Each row below holds a small network's activations on one input, seen along a few directions.
In each table, some parts of the input vary, and every possible input appears once, in random order.
Descriptions start from the smaller parts, as in this example, which fits no table here: values(2) and (point or ring(9) or (line(4) and ring(5))).
Shared parts are said once, and a part with two or three values counts as separate values.

Other details of the inputs shift rows strongly along two fixed directions, in all tables alike. That doesn't count.

A family of inputs:
R1: [  9 -68  88 -10   9 -12 -13 -42  60 -24  30]
R2: [ 16 -94  74  32  30 -23 -29 -12  62 -23  49]
R3: [-10 -26  13 -64 -20  12 -28  20  -5  -2  43]
R4: [ -1  21  56  53  77 -60 -25 -45  25 -22 -82]
R5: [-24 -49 -17  -2 -12  18 -20  35 -14 -21  71]
R6: [  8  58 -44  26   3  -7  50   4 -36  24 -81]
R7: [-23   4 -77 -55 -70  70   3  45 -69  14  60]
R8: [ 26 -80  89   8  21  -2 -34 -31  60 -27  33]
R9: [ -6  29 -22   0   8 -16 -12   9 -25   4 -34]
R10: [-10 -15  58  36  56 -19 -19 -56  28 -41 -21]
R11: [ 25 -71  97 -28  27  -6 -15 -26  65 -39  25]
R12: [-10 -31  16 -59 -14  18 -34  25   0  -7  47]
R13: [ 15   1   2 -26 -17  20 -14  12  19  11  58]
R14: [  0  15 -15  20 -18  -8  28 -12 -12  17 -26]
R15: [  6  -1   0 -33 -20  17 -11  10  26   6  54]
R16: [-35   0 -50 -58 -59  57  11  27 -49   5  58]
R17: [-14  67 -50  25   9 -20   2  10 -46  20 -81]
R18: [ 14 -15  52  23  68 -40 -46 -28  31 -26 -36]
R19: [-20  60 -46  50  22 -16  22 -29 -39  -1 -75]
R20: [ -4  -8 -82 -42 -65  48  34  86 -56  38  51]
R21: [ 25 -37  25 -31  -4  18   1  11  15 -12  26]
R22: [ -7  69 -56  86  17 -45  23  18  -7  21 -53]
R23: [  8  49 -26  33   9  -8  38   0 -24  14 -85]
R24: [  9 -30  33 -33  -5  16  10   5  19 -11  16]
R25: [  7 -39  35 -18 -20  16   3  -9  14   6  40]
R26: [-12   9 -19  36  33 -36 -19  23 -16   1 -31]
R27: [ 14 -35   5 -19 -26  21   4   4   2  14  38]
R28: [ 29 -13   5 -16   2  11 -26   6  31   3  53]
R29: [-24  57 -43  45  15 -18  22 -29 -37  -7 -69]
R30: [  5   1 -35 -63 -59  55  33  49 -43  28  41]
R31: [-14 -10 -35 -55 -79  44  30  30 -31  33  53]
R32: [  5  84 -47  50  12 -32  23 -15  -5  22 -63]
R33: [ 18  -7  79  34  61 -50 -26 -61  86 -31 -19]
R34: [-32  27 -19   2  -4  -1  19 -26 -25  -9 -25]
R35: [  6  78 -44  52  14 -24  14 -10  -5  23 -65]
Each input here is: values(5) and (point or line(6)).
- The inputs of R32 and R29 match in every part but the values(5) part. If R13 is changed in the same way as R32 into R29, which row does it become? => R10
- Which other rows agree with R1 in the values(5) part? List them by row number. => R2, R8, R14, R25, R27, R31

A family of inputs:
R36: [ 12  -9  15  14  22 -11 -28   3  30  -8  23]
R37: [ 12  -7 -10 -22 -31  21  19  14   5  21  36]
R38: [  9   7  15   0  11 -11   3 -20  10  -4 -28]
R39: [  8 -21  14  24  14 -15 -14   4  23  -9  14]
R40: [ 15 -17  30   6   5  -9   9 -10  31  -2   3]
R41: [  1 -25  37 -10   9   0   5 -20  13 -15   1]
R42: [-19  -8 -12 -33 -10  17 -28  13 -23  -8  28]
R43: [  4  -4 -19 -16 -12   6 -22  34  -1   7  39]
R44: [  2  44 -14  19   1 -15  23 -10 -11  20 -52]
R45: [  6  57 -31  23  -4 -15  31  -9  -7  29 -48]
R46: [-25  50 -43 -17 -30  16  34  -1 -48  17 -39]
R47: [ 11 -13  -7 -19 -38  20  21  15   2  16  32]
R48: [  4 -10 -21  -6 -14   9  -9  26   1  10  46]
R49: [ 17 -30  47  15  11  -8   5 -23  34  -8  -3]
R50: [ -1  50 -51  -5 -36  10  39  20 -27  34 -25]
R51: [-20   6  12  41  35 -25  -4 -31  -3 -21 -48]
R52: [-17 -11 -11 -44 -38  31  17   8 -26   6  19]
R53: [  0 -16 -21  -5 -21  16  -7  27 -13   9  35]
R54: [-14  40 -20  28  28 -24  -6 -11 -24  -4 -51]
R55: [ -6 -21  18  13  20  -7 -15 -11   2 -22   4]
R56: [ 12 -21  13  25  13 -11 -16  -1  28  -7  24]
R57: [ -5  45 -33  34  12 -22   5  13 -10  11 -36]
R58: [  6  49 -18  27   2 -13  31 -12   2  22 -46]
R59: [-16   3  19  16  37 -16 -23 -22   1 -26 -26]
R60: [  2 -15  -7 -34 -28  24  16  10  -9   9  23]
R61: [ -9  43 -12   8   3 -13  22 -20 -23   7 -56]
R62: [  4 -16  39 -15  12   3  -4 -20  15 -18   0]
R63: [-25 -10 -27 -30 -22  25  -7  22 -35  -1  28]
R64: [  1  -5 -13 -11  -6  12 -19  27  -7   5  29]
R65: [ -4 -16 -18 -15  -6  13  -9  20 -14  -2  28]
R66: [  6 -20  -2 -27 -32  26  18   6  -6   4  26]
R67: [-21  28 -10  14  -9  -4  35 -25 -25   5 -54]
R68: [18 -9 28 -4  7 -9 -6 -9 31 -1  4]
R69: [ 12 -13  32  -8  13   0  -2 -19  21 -13  -6]
R70: [-15  52 -74  -2 -21   5  11  28 -53  22 -23]
R71: [  9 -17  29  15  34 -19 -38  -4  26 -15   5]
R72: [ -6  42  -9  51  45 -38  -1 -21  -3 -10 -72]
R73: [ -3 -18 -23 -14 -19  19  -6  22 -18   0  32]
R74: [ -5 -26  31  12  36 -14 -23 -14  13 -26   1]
R75: [  1 -24  36  -2   3   1   9 -23  12 -14  -3]
R76: [-11  -7   4 -43 -23  22  -2  -3 -15  -3  14]
R77: [ 10  -7   1 -30 -25  24   6  14  -1  12  25]
R78: [ 20 -18  29  13  -1  -2  11 -17  34   1  12]
R79: [-10  -7 -11 -26  -6  18 -19  20 -20  -8  31]
R80: [ 13 -27  47  10  18 -10   2 -19  33  -6  -4]
R81: [  8 -23  26  25  30 -24 -21   0  34 -14   9]
R82: [  8  -1 -22 -13 -12   8 -22  28   3   9  44]
R83: [  4 -22  17  18  22 -12 -19   2  16  -8   8]
- What is each input in this table made of? => values(2) and line(4) and line(6)
- The inputs of R83 and R71 match in every part but the line(4) part. If R65 is changed in the same way as R83 into R71, which row does it become? => R70
- Which other rows does R73 become when the line(6) part takes its other values? List them by row number. => R39, R51, R53, R55, R56
- Which other rows does R72 become when the values(2) part takes its other values? List them by row number. => R69
- Which other rows does R44 become when the line(6) part takes its other values? List them by row number. => R38, R45, R61, R68, R76
- Which other rows does R68 become when the line(4) part takes its other values? List them by row number. => R40, R47, R50
- Start at R45 and move only the line(4) part, one step at a time. The first step leads to R58. Which rows follow, in order? => R37, R78
